Each row below holds a small network's activations on one input, seen along a few directions.
In each table, some parts of the input vary, and every possible input appears once, in random order.
A made-up example of a description, with smaller parts first: values(3) and (point or line(9) or (line(4) and ring(5))).
Shared parts are said once, and a part with two or three values counts as separate values.

Other details of the inputs vary at random and push rows far along two fixed directions, the same in every table; ignore that.

A family of inputs:
x1: [ 30  70  39  33  -1  -4  93  59  -9 -36  50  40]
x2: [  1 -11   4  23  25 -62  41  39 -43 -11 -35  29]
x3: [-34 -16 -28 -33 -23 -12 -20 -18  13 -26 -41 -23]
x4: [-37  -4  12   6  14   0 -31 -14  28 -38 -34 -14]
x5: [-26  -7 -14 -10   3 -55  18   4  -8 -37 -57  -1]
x6: [ 31   0  41  20  31  -9  40   3 -36  33  36  42]
x7: [ 12 -15 -40 -31 -40  62 -72 -13  29  45  34 -42]
x8: [ 55   0  25  51  29 -13   0  63 -69  74  71  59]
x9: [ 25  -4  18  -4   6  44 -11 -22 -15  50  65   8]
x10: [ 22  -8 -37 -21 -34  65 -59 -17  13  64  57 -31]
x11: [ 21  -8  -8  -7  -8   4  -1   9 -29  48  36   8]
x12: [ 19  -5  -4 -12 -10  61 -38 -35  39  38  41 -28]
x13: [-35  -7 -39 -26 -33 -16 -13 -20  33 -22 -60 -41]
x14: [-17  -8  -5  17  16 -80  30  31 -20 -49 -71  19]
x15: [ 14   1  44  46  51 -58  60  23 -30 -26 -26  51]
x16: [ 38  -6  -5   8  -2  40 -63  20 -41  55  74  17]
x17: [  1 -10 -32 -30 -37  30 -39 -15  10  26  13 -16]
x18: [ 51  11  41  44  30 -17  66  12 -29  54  34  47]
x19: [-34 -17   5 -15   7   9 -18 -30  21 -45 -36 -22]
x20: [-50  -6  -1 -10  14   5 -35 -29  29 -58 -50 -31]
x21: [-26  -1  26   7  35 -61  53  -9   0 -49 -66  13]
x22: [ -5  -6  -3 -23 -13  46 -25 -40  29  13  14 -17]
x23: [-19   2  -6  -3   1   4   9 -30  43 -17 -42 -25]
x24: [-36  55 -33 -30 -62  17  13  30  40 -85  -5 -41]
Description of these inputs: values(2) and (point or line(11)).
Q: Changing only the values(2) part turns x5 into x21. The same change can be made to x24. Which row results?
A: x1
Q: Which other rows does x19 become when the values(2) part takes its other values? List them by row number.
A: x2

A family of inputs:
x25: [-16 -14 -18 -25 -22  59 -98 -30  21  18  28 -19]
x26: [ 43  -5  17  22  18   8  28  12 -15   6  33  26]
x27: [-39 -19 -28 -19  -3 -34  -9  -1  -2 -38 -59  -4]
x28: [ 28  -5  13   2   7  16  27   6 -39  24  52  33]
x29: [-12   2  -9 -28 -23  16 -11   8   2  -6  15 -12]
x30: [-29   2 -11  -8  12   2  12 -16  24 -21 -42 -31]
x31: [-49   7 -13  -9 -21  -5  -9 -16  48 -30 -42 -17]
x32: [ -1 -10  -1 -18   5  -3  26 -11  -7   8 -12   5]
x33: [ 12  -3 -13   1 -18  -6  17   8 -24  26   0  20]
x34: [ 10 -19 -21  -6  -4  11 -48   1   8  -2  -4  -9]
x35: [  9  10 -12  22  -2   6  10  14 -12  25   3   3]
x36: [ 31  28  20   8   4 -12  21  28 -18  14  41  19]
x37: [-27   5  -5   8  15  -5  26  -4   7 -41 -28 -14]
x38: [ -7  -6 -25   0 -20  -7  -3  -4  29 -23 -52 -15]
x39: [-18  13 -26 -30 -34  14 -29 -25  38 -13   5 -37]
x40: [ 13 -17 -14 -28 -12  52 -39 -33  37   7  10 -32]
x41: [ -7  20   0  38  21 -51  68  40  -8  -4 -27  16]
x42: [-18   8  11 -11 -20  38 -34 -13  17 -17  17  -7]
x43: [-47 -12 -17  -8   7 -16  -6 -21  28 -27 -59 -47]
x44: [ 46 -20  14  12  13  18 -27  10 -24  39  46  14]
x45: [-21  -7  26  27  28 -56  42  -1   2  -9 -56  21]
x46: [ -6  16  15  13  22 -50  60   0  -6 -46 -36  18]
x47: [-27   1  -1 -16 -15 -17  22   7  -8 -46 -28  -3]
x48: [ 39  -2  22   4  11   5 -22  -2 -36  41  55  15]
x49: [ 10  -6 -12 -30 -36  73 -66 -18  28 -11  44 -38]
x50: [  5   9   9  18  12 -42  45  40   8 -35 -35  12]
x51: [ 38 -16  21  30  29 -32  34  18 -17  29   1  22]
x52: [ 22   5  28  17  12  30   6  -5 -15  23  52  35]
x53: [ 25   4   0  24   2 -24  37  30   4  10   2  18]
x54: [-27  16  -1   7   3  -8  18  13   3 -45 -25 -17]
x55: [-26   1 -18 -13 -33  33 -45 -29  35   1 -20 -16]
x56: [-16  13 -20 -10 -23 -16  -1 -18  20 -22 -42 -16]
x57: [ -6  18  -2   4   2  11   1  24   3  -3  15 -15]
x58: [ 19  -7  12  19  24  11 -15  13 -35  38  38   5]
x59: [ 40  -1  21   4  10   4  -5 -10 -22  57  53   7]
x60: [ 39   4   3   4   5   8 -31   7 -31  42  54  19]
x61: [ 17   4   2  36  35 -27  17  38 -40  23   6  28]
x62: [-16 -31 -18 -40 -23  32 -45 -37   9  23  14 -35]
x63: [-14 -27  -9 -26  -8   7 -34 -15 -15   1   0 -11]
x64: [-17   5  24  19  29 -42  54  -3   9 -20 -59  28]
x65: [  9  21  30  24  13 -11  24  32  -9   9  18  34]
x66: [ -3  17   0 -24 -24  26 -28 -16  10 -24  24 -23]
x67: [-39  -2 -31 -23 -24 -24  17  -1  20 -30 -40 -14]
x68: [ 11  10  10  -9  10  -9  21 -18   4   4  -6   0]
x69: [ 23 -10  30  16  15  18 -30   0 -28  46  47  29]
Q: What do these inputs look like to the network?
A: values(5) and ring(9)
Q: Changing only the values(5) part turns x30 into x64. The same change can be made to x37. Which row results?
A: x52
Q: A walk changes only the ring(9) part. It starts at x68 and steps to x59. List the rest of the walk in order.
A: x48, x60, x56, x39, x36, x66, x46
Q: A walk changes only the ring(9) part. It starts at x28 and steps to x32. List the rest of the walk in order.
A: x62, x63, x27, x33, x67, x29, x47

A family of inputs:
x70: [-38   9 -15 -42 -32  39 -36 -34  31 -29   8 -43]
x71: [ 14 -18   3   8  13  18 -29   9 -23  47  39   1]
x72: [-49   1 -26 -39 -39  45 -57 -23  38 -43  -9 -39]
x73: [-13  19  16   7  15 -57  68  15 -10 -53 -39  14]
x74: [ 10 -20  -8 -23 -19  42 -49 -26   4  56  37  -7]
x75: [-55 -22 -36 -27 -20  -1 -40 -42  33 -28 -63 -39]
x76: [ 41  15  11   7  -4  57  10   8 -16  52  82   5]
x77: [-35   3 -12 -20 -17  -7  -7   0  21 -63 -42 -16]
x78: [-49 -31 -35 -37 -15   8 -61 -32  42 -46 -56 -62]
x79: [-18  20  -7  10  -8 -48  37  22  14 -55 -57  -2]
x80: [ 10 -10  13  40  37 -90  73  28 -38  -7 -60  50]
x81: [-11 -15   8  16  22 -87  61  11  -6 -27 -85  27]
x82: [ 58  -7  40  23  24  33 -18  -6 -27  60  73  30]
x83: [  0   6  48  56  60 -80  80  22 -24 -15 -57  54]
x84: [ 73  16  31  31  17  21  51  33 -47  57  85  41]
x85: [ -9 -16 -26 -28 -11  47 -71 -29   6  30  24 -29]
x86: [-23  25   0  16   5 -40  54  20  25 -44 -47   3]
x87: [-23  15 -28 -28 -46  49 -56 -13  37 -12  13 -44]
x88: [ 74  -7  21  33  34  -5  11  31 -66  79  70  53]
x89: [ 45  16   2  -1 -16  56 -19   6   7  41  85   1]
Q: What do these inputs look like to the network?
A: values(2) and (point or line(4) or ring(5))
Q: Changing only the values(2) part turns x84 into x76. The same change can be made to x73. Which row results?
A: x70

A family of inputs:
x90: [ 43  43  30  15   0   4  17   8 -24  21  64  40]
x91: [ 62 -12  34  23  34 -48  36  57 -76  47  56  63]
x92: [ 79 -23  60  42  50 -25  48  40 -89  42  65  83]
x93: [-32 -17   4  20  24 -25   3 -15  48 -54 -96 -10]
x94: [-54   8 -17 -15  -3 -34  33  10  46 -69 -71 -48]
x95: [ 37 -12 -26  21 -11  24 -20  12   6  61  18   6]
x96: [ 19  13  23  59  49 -73  40  21  -7   1 -54  31]
x97: [-34 -27 -48 -33 -26 -48   5  -6   5 -64 -91 -26]
x98: [ -3  12  -4 -35 -55  54 -47  -4  33  14  60 -16]
x99: [ 34  14 -25  -2 -10  35  23  13 -10  34  47 -12]
x100: [-27  -9 -17 -30 -26  61 -85  -6   5  36  56 -30]
x101: [ -1   7 -42 -49 -81  82 -63 -29  36  20  59 -31]
x102: [ -73   -1    8   14   30  -42   29    1    1  -80 -100    6]
x103: [ 11 -31  19 -33   1  18  14 -76  -4  82  22   2]
x104: [-72  -9 -29 -54 -20  62 -44 -63  88 -92 -48 -91]
x105: [ 34  25  10   9  10  26   5   0  -4  22  61 -18]
x106: [-22  19  29  11   9 -31  59   0  15 -70 -45  33]
x107: [ -25    7  -19  -29  -20   74 -109  -41    3   20   49  -44]
x108: [ 41 -10   9 -11   5   6 -38  -3 -43  22  48   7]
x109: [-14  -7  12  43  28 -87  50  40  18 -21 -84  17]
x110: [ -3   8 -12  33  11 -34  44  41 -48  28 -16  39]
Q: What do these inputs look like to the network?
A: point or (line(4) and values(5))
